These are the activations of a small network on made-up records, seen along a few directions, one row for each record.
Here are examples, each followed by its value of one field, Kimo.
The largest differences between rows may come from other fields.
Random noise pushes rows far along 8 fixed directions. That doesn't count. These rows show it; they differ only by the noise:
[-204  187  279  -18 -316  121   46  347 -159  271  227  273  637  265
  -98  -23  693 -192  -93  113  -25]
[-126 -161  -19   41  -58 -260  375 -118 -466  226  139  243  141  362
   72 -115   98 -241 -139  169  -48]
[ 282  -83  129  227  233  182 -539 -462  -10  517 -528  -97 -416   69
  145   -3  424  384   81 -356  330]
[ 282  170  481 -147  -38  101  101  313  186   91  -73 -171  210 -277
 -193  261  494  548  -63   16  336]
[-316 -109   83  -43  111  -11  162 -326  -66  606  274  593  506  322
    7 -201  686 -337  -54   52 -177]
[ 265  121  188  272  256 -234 -279 -229 -287 -229 -355 -419 -549  242
  160  105 -680  -87   98    6  424]
[ 191  417    7  166  218 -239 -329  -98  194 -188   66    8  297  244
  -46  275  -30 -509  144  154  408]
[-136 -282 -748 -198   79 -284 -272 -146  493 -387    1  -46 -394 -600
   -2  252 -579 -307  341 -363 -522]
[ -70  102  575  -84    9   -5   40  196   99   22  -30 -101    7 -164
 -176  151  124  158  162  -57  -10]
[-193 -139  212  -97   18 -360   90   88  184 -270  -65 -140 -434 -414
 -216  288 -399  -59  451 -223 -404]

[  74  -73 -139  -14   86 -370  342  -77   56 -164  -66    4 -316 -168
   -5  174 -207  -71  166 -134 -203]
s5
[ -55 -370 -515   48  -54  124  469  266 -725  193  218   17  -84  -55
   94 -335 -176   72 -340   29 -106]
s3
[  66   42  244   85  227  248 -414 -158  -38  -66 -291 -327 -451  -63
  129    2 -444  206   26 -168  190]
s2
[ 197  296  337  -10  267  134 -156  -48   33   35 -116  -39  201  285
  338 -210  -77  -94 -226   87  507]
s8
[ 209  285  362 -188  378 -198  279   47   50 -407  278 -234  191  -22
    6  120 -587    7 -209  346  463]
s4
[ 142 -123  180  133  307    0 -334 -510  257   87 -396  -78 -527   56
  126   15 -167   73  260 -220   80]
s7
[-165   34  678  190  154 -116  121 -372 -140  466  -73  232  -53  353
  -65 -178  256 -125  231   18 -142]
s1
[-211  193  922  154  115  202 -469   73  203   67 -250 -204 -390 -128
 -317   63   43  -15  568 -347 -133]
s6
[  79   72 -427  167  -77 -278 -218  -90  266   85  -41  260   39 -138
 -212  345  454 -284  459 -247 -207]
s1
[ 205  139   59  156   56  360 -368   -7  -82   47 -183 -157    6  154
  165 -119  -41   80 -166  -15  461]
s7
[  25  -49  -92 -286  421  604  164  226   48   89  354 -173  228 -450
   67 -299 -207  337 -432   12  175]
s3
[ 529  422  288  219  330 -748  449  -95  184 -289  -39  -34   18   70
 -271  574   50 -135  338  201  485]
s5
[  97  104   87  -70  284  -50  280 -187  -26   84  255  139  291   99
 -113  -61  134 -134 -140  247  284]
s6
[-442 -187   48 -156 -221   -4  266  254 -448 -227  132 -136  -56  146
  178 -232 -651 -295 -109  138 -404]
s4
[-146 -198 -397   93  -62  -22 -150 -246 -145   74  -76  145  -58  198
  177 -152   12 -187  -75  -70 -215]
s2

Which value of Kimo does each new row have?
[ 586  152 -645  183 -200  -38 -209  113 -160 -134 -224 -266  -23  -77
   70  227   76  232 -122  -15  466]
s1
[-268  409  666 -287  186  356  -99  415  251 -386  284 -274  256 -339
 -181   14 -540  -49  155   12  -65]
s1
[  49  139 -202  -28 -253 -520  504  347   33 -345  169  159  176  -34
 -141  310   86 -340  147   83 -233]
s5
[ 103   98 -222   81 -431   37 -250  454   13 -252 -105 -167  -76 -214
 -193  249  190  -39  166 -194  -47]
s6
[ -90 -142 -408 -312 -735 -224  460  921 -355 -685  233 -274   97 -333
  -31  134 -398  147 -155   87 -391]
s4
[ -31  -18  232  120  350  130 -275 -435   -2  302 -197    2 -183  185
  174  -91  -22   -4  134 -111  102]
s4
[  72  463  709  -24  244  677 -547  122  246   -1  -65 -291  194   67
   84 -152  -66  290 -147    0  530]
s7
[  21   72 -488   63  862  350 -495 -452  528  247  237  138  134 -451
  -59 -103  -69 -318  149 -260  223]
s3
